These are the activations of a small neural network, seen along a few directions. Each row is one input.
In each table, some parts of the input vary, and every possible input appears once, in random order.
A made-up example of a description, with smaller parts first: one of 2 separate values, together with either a single point or one of 9 places along a line or (one of 5 places around a ring, together with one of 6 places along a line).
Shared parts are said once, and a part with two or three values counts as separate values.
In the rows, zero is written as 128.

Other details of the inputs shift rows strongly along two fixed directions, in all tables alike. That doesn't count.

Table:
row 1: [107 138 159 146 132 137  97 111 134 135 129  93  99 110 168]
row 2: [ 97 149 172 142 117 136  91  87 168 134 150  74  93 118 157]
row 3: [ 91 157 182 116 130 162 111  93 173 125 136  99 116 152 150]
row 4: [114 154 169 139 114 148 100  97 182 140 147  98  76 126 144]
row 5: [134 116  99 101  85 121 144 131 220 105 135 175 126 140  82]
row 6: [170  90  52 118 121 104 161 178 142 140 120 214 153 122  96]
row 7: [124 108 119 166 177 117 123 150  30 125 106 127 153  99 155]
row 8: [121 145 168 145 116 126  87 107 130 127 147  93 101 114 157]
row 9: [ 87 151 195 130 143 143 106  95 169  92 133  92 123 117 137]
row 10: [120 133 116  92  58 179 173  99 251 137 132 183  98 197  69]
row 11: [101 157 160 133 126 127 119  87 143 135 136  60 108 124 143]
row 12: [135 127 131 162 167 116 104 151  72 135 115 126 126  86 163]
row 13: [ 91 161 172 136 134 163 104  96 108 121 126  93 117 143 153]
row 14: [168  70  40 114 117  93 160 187 118 135 121 207 159 120 107]
row 15: [128 131 120 148 166 108  98 148  69 131 118 124 144  95 163]
row 16: [121 148 176 141 129 144 107 104  98 121 125  77 127 129 139]
row 17: [ 99 165 174 135 120 141  84  86 170 134 151  79  91 127 156]
row 18: [126 141 136 143 149 124  94 141  74 127 125 111 124 104 170]
row 19: [163 106  92 140 159 116 150 169  71 134 107 153 149 119 111]
row 20: [117 117 135 152 167 118 116 140  25 127 111 124 160 102 147]
row 21: [129 123 113  93  84 138 160 113 226 103 133 149 128 164  59]
row 22: [128 153 111  81  71 141 160  96 233 140 144 132 103 182  87]
row 23: [119 138 139  75  71 177 150 111 225 125 143 153 102 192 111]
row 24: [179 110  51  99 113 101 169 176 102 134 123 174 143 144 101]
row 25: [134 108 115 152 176 105 125 145  40 126 112 104 162  99 142]
row 26: [134 119 131 148 152  99  99 145  66 136 136 116 132  91 157]
row 27: [163 109  84 123 150 116 144 171  54 125 115 147 158 129 121]
row 28: [158 109  82 131 138  97 154 160  90 140 120 134 134 118 125]
row 29: [170 116  70 109 110 111 176 156 146 144 122 169 122 144  90]
row 30: [108 116 131 152 161 122 121 126  64 123 115 118 154 107 148]
row 31: [122 113 111 140 148 112 136 141 107  95 114 157 163 114 102]
row 32: [153 112 110 133 117 111 120 156  97 126 123 157 140 114 135]
row 33: [170  81  53  99  96 127 184 166 156 137 122 190 140 164  76]
row 34: [110 144 162 136 107 142  99  97 181 138 150  91  79 130 153]
row 35: [140 112 147 152 171 113 111 161  29 115 117 127 162  97 164]
row 36: [ 96 153 189 128 135 162 119  90 179 129 134 103 115 137 142]
row 37: [160  92  87 108 123 133 171 173 149 133 120 205 140 148 103]
row 38: [103 162 171 123 116 133 116  88 137 138 139  68 105 129 137]
row 39: [137 130 111 106  78 141 142 110 241 144 152 159  96 154  93]
row 40: [111 135 127 140 156 133 120 123  85 124 114 130 151 130 139]
row 41: [135 120 121 129 115 135 137 134  97 119 114 154 148 139 114]
row 42: [139 107 110 127 126 110 124 153  96 136 125 153 139 109 136]
row 43: [107 145 174 130 131 143 113  98 109 133 130  76 125 129 134]
row 44: [116 169 175 130 109 133 112  89 135 128 136  65 103 132 143]
row 45: [147 117  95 122 147 117 142 148  96 129 118 140 158 137 112]
row 46: [ 93 172 178 133 130 122 111  81 169 104 137  56 107 117 122]
row 47: [148  89  96  89 100 129 169 157 148 133 132 193 146 153  99]
row 48: [119 152 155 137 126 133  89 115 123 131 146  92  97 119 163]
row 49: [135  99 127 154 183 114 122 166  45 125 114 131 150  96 169]
row 50: [149 133 100 130 141 105 152 137 119 139 124 132 138 120 109]
row 51: [ 93 154 170 157 156 148 112  94 112 127 119 102 134 117 141]
row 52: [127 102 108  86  84 147 169 126 214 130 137 174 129 169 101]
row 53: [139 127 117 132 142 130 144 128 125 134 120 131 144 131 104]
row 54: [126 127 127 131 122 111 111 125 168 110 141 128 118 113 113]
Each input here is: one of 6 places around a ring, together with either a single point or one of 8 places around a ring.
The inputs of row 53 and row 51 match in every part but the place on the ring of 6. If row 43 is changed in the same way as row 53 into row 51, which row does it become? -> row 20
The inputs of row 8 and row 35 match in every part but the place on the ring of 6. If row 17 is changed in the same way as row 8 into row 35, which row does it become? -> row 3
Which other rows does row 33 become when the place on the ring of 6 takes its other values? List them by row number. -> row 1, row 7, row 28, row 34, row 49
Which other rows does row 12 become when the place on the ring of 8 takes its other values? List them by row number. -> row 1, row 6, row 14, row 15, row 18, row 32, row 42
Start at row 22 and move only the place on the ring of 8, one step at a time. The first step leads to row 50. Which rows follow, in order? -> row 29, row 28, row 11, row 38, row 44, row 24

Table:
row 55: [135 118 126 141 146 118  99 149  97 118 131 136 138 104 152]
row 56: [123 142 129 105  74 148 129 106 206 135 149 119  82 162 118]
row 57: [107 160 157 142 136 132 112  95 125 116 123  79 123 122 126]
row 58: [121 141 129 130 131 143 136 114 143 131 121 132 125 138 114]
row 59: [ 99 155 187 152 143 148  69 102 119 119 136  73 100 112 176]
row 60: [ 89 167 199 153 159 139  77 102 117 123 132  73 107  96 186]
row 61: [120 145 132 118 103 161 141 108 171 138 125 138 113 162 113]
row 62: [141 115 134 141 168 121 127 158  49 130 115 135 155 108 150]
row 63: [104 136 149 133 142 148 127 107 143 129 123 116 124 134 135]
row 64: [157 104  75 118 126 108 150 167 144 135 125 192 139 122 112]
row 65: [128 124 139 163 167 117  90 151  52 125 120 110 122  90 174]
row 66: [138 135 125 101  99 149 154 118 175 138 131 130 112 166 109]
row 67: [136 127 127 151 164  96  89 147  58 120 133 101 138  91 167]
row 68: [143  86  86 111 118 122 158 160 119 124 120 193 160 143 106]
row 69: [151 106  82 136 143 109 149 158  96 115 110 169 161 121 101]
row 70: [100 159 189 152 124 126  89  84 129 136 141  51  89 103 168]
row 71: [124 147 120 108  99 146 148 103 184 135 128 128 113 160  93]
row 72: [140  88  85 114 126 115 158 157 128 114 122 191 163 136  97]
row 73: [153 109  76 109 112 105 157 153 121 117 124 173 156 138  81]
row 74: [118 134 140 123 105 145 128 111 140 121 128 137 131 147 117]
row 75: [145 127 121 142 172 110 132 149  67 129 116 112 143 107 137]
row 76: [ 99 172 175 149 155 121  89  94 125 133 139  63 101  99 170]
row 77: [108 141 166 138 115 145 107 105 150 128 136 100  91 122 152]
row 78: [ 96 155 173 143 140 140 103  97 119 108 127  96 131 119 134]
row 79: [128 139 125 103  77 143 123 109 202 130 151 124  93 161 116]
row 80: [148  92  80 107 121 120 162 160 107 139 123 176 156 144 114]
row 81: [126 143 125 126 118 143 135 114 128 139 123 118 123 145 121]
row 82: [154 115  85 138 152  88 133 156 100 142 130 143 137  99 129]
row 83: [160 101  92 130 148 124 155 170  83 134 113 168 153 128 123]
row 84: [123 135 140 118  91 146 126 103 227 143 147 135  92 143 108]
row 85: [119 137 139 103  84 147 122 112 210 125 145 149 105 150 126]
row 86: [131 136 138  94  85 144 146 112 182 125 138 127 119 164 102]
row 87: [134 116 143 144 163 118 120 149  55 116 118 124 153 106 148]
row 88: [121 140 160 159 140 112  93 109 107 143 141  69 109  93 156]
row 89: [119 138 134 107  86 161 141 106 176 137 131 152 118 168 105]
row 90: [166 104  84 101 114 119 164 164 116 137 125 173 147 149 102]
row 91: [128 104 111 151 172 110 131 151  70 113 109 140 164 104 132]
row 92: [ 98 160 181 165 167 130  86 101 119 134 133  76 106  88 170]
row 93: [150  95  70 109 121 125 168 157 121 142 119 175 149 150 108]
row 94: [116 140 159 135 139 142 127 111 151 111 125 105 123 130 124]
row 95: [125 126 139 104 103 143 146 119 184 112 136 146 127 151  97]
row 96: [136 130 116 122 126 104 113 141 119 125 134 129 129 118 144]
row 97: [125 144 128 101  81 152 142 106 172 138 133 135 117 168 103]
row 98: [103 132 154 120 115 142 125 104 138 124 131 106 129 139 136]
row 99: [160 102  85 105 121 103 161 163 124 116 125 167 154 136  88]
row 100: [124 143 142 139 125 119 110 106 156 144 143  92 102 115 133]
row 101: [149 118 112 146 172  96 134 160  57 114 111 115 158  99 128]
row 102: [141  92  94 124 141 123 150 164  87 133 118 182 160 132 125]
row 103: [138 124 130 151 181 121 128 151  65 124 113 121 146 103 143]
row 104: [145  94  79 115 125 132 165 157 125 139 116 187 148 149 111]
row 105: [130 122 154 173 163 112  90 136  74 136 127  97 129  78 163]
row 106: [139 110 132 166 162 100 104 152  47 133 116 121 135  75 163]
row 107: [103 165 169 126 122 131 100  97 158 129 142  79 101 121 158]
row 108: [117 128 117 108 113 145 153 113 182 135 129 134 122 156 107]
row 109: [131 133 119 104  75 134 142 114 194 137 143 126  91 149 116]
row 110: [104 130 146 121 125 130 127 108 142 116 132 112 134 131 123]
row 111: [136 102  93 135 152 106 145 151  92 119 115 142 160 117 118]
row 112: [124 141 128 103  77 145 140 104 177 125 133 133 121 165  97]
The inputs of row 101 and row 94 match in every part but one. If row 56 is changed in the same way as row 101 into row 94, which row does it become? -> row 65
The inputs of row 88 and row 105 match in every part but one. If row 108 is changed in the same way as row 88 into row 105, which row does it become? -> row 63
What is each input in this table made of? -> one of 2 separate values, together with either one of 11 places around a ring or (one of 3 separate values, together with one of 6 places around a ring)
Which other rows does row 108 become when the place on the ring of 6 takes its other values? List them by row number. -> row 80, row 93, row 98, row 110, row 111
Which other rows does row 87 become when the choice among 2 separate values takes its other values? List them by row number. -> row 86

Table:
row 113: [135 133  80  72  70 131 196 122 248 129 135 146 115 178  73]
row 114: [139 125  97 107  97 162 171 121 201 128 115 195 131 166  70]
row 115: [133 116 105 140 129 100 121 127 134 136 142 143 133 107 130]
row 116: [ 85 164 175 126  90 153  99  73 233 129 150  84  76 143 134]
row 117: [168 145  79  72  61 129 166 123 218 136 146 157 111 181  59]
row 118: [101 144 159 122 118 140 122 113 115  92 121 119 153 133 125]
row 119: [178  90  93 147 172  88 121 199  31 132 115 169 151  86 163]
row 120: [ 90 169 209 149 137 159  67  88 125 131 145  51  80 107 187]
row 121: [174  94  58 125 113  90 175 156  87 141 120 152 149 136  78]
row 122: [161 102 102 132 161  84 125 174  95 123 117 156 148  79 138]
row 123: [ 79 158 218 104 113 184 103  52 180 114 143  61 116 170 149]
row 124: [124 128 124 138 112 121 121 133 106 142 142 137 109 121 146]
row 125: [150  95  85 118 139 129 167 163  87 140 112 179 164 155 115]
row 126: [143  91  90 130 141 115 155 166  92 102 103 190 168 126  84]
row 127: [100 153 171 137 118 150  83  87 145 136 140  80  90 130 171]
row 128: [134 121 144 180 200  92  81 156  47 119 128  89 140  65 174]
row 129: [ 84 149 186 178 205 150 104 124  33 143 103  69 142  93 180]
What is each input in this table made of? -> either one of 3 separate values or one of 6 places around a ring or (one of 2 separate values, together with one of 4 places along a line)
Start at row 129 and move only the place on the ring of 6, one step at a time. The first step leads to row 114. Which rows follow, in order? -> row 126, row 118, row 123, row 125
Which other rows belong to the same alternative as row 122? List them by row number. -> row 115, row 116, row 119, row 120, row 124, row 127, row 128
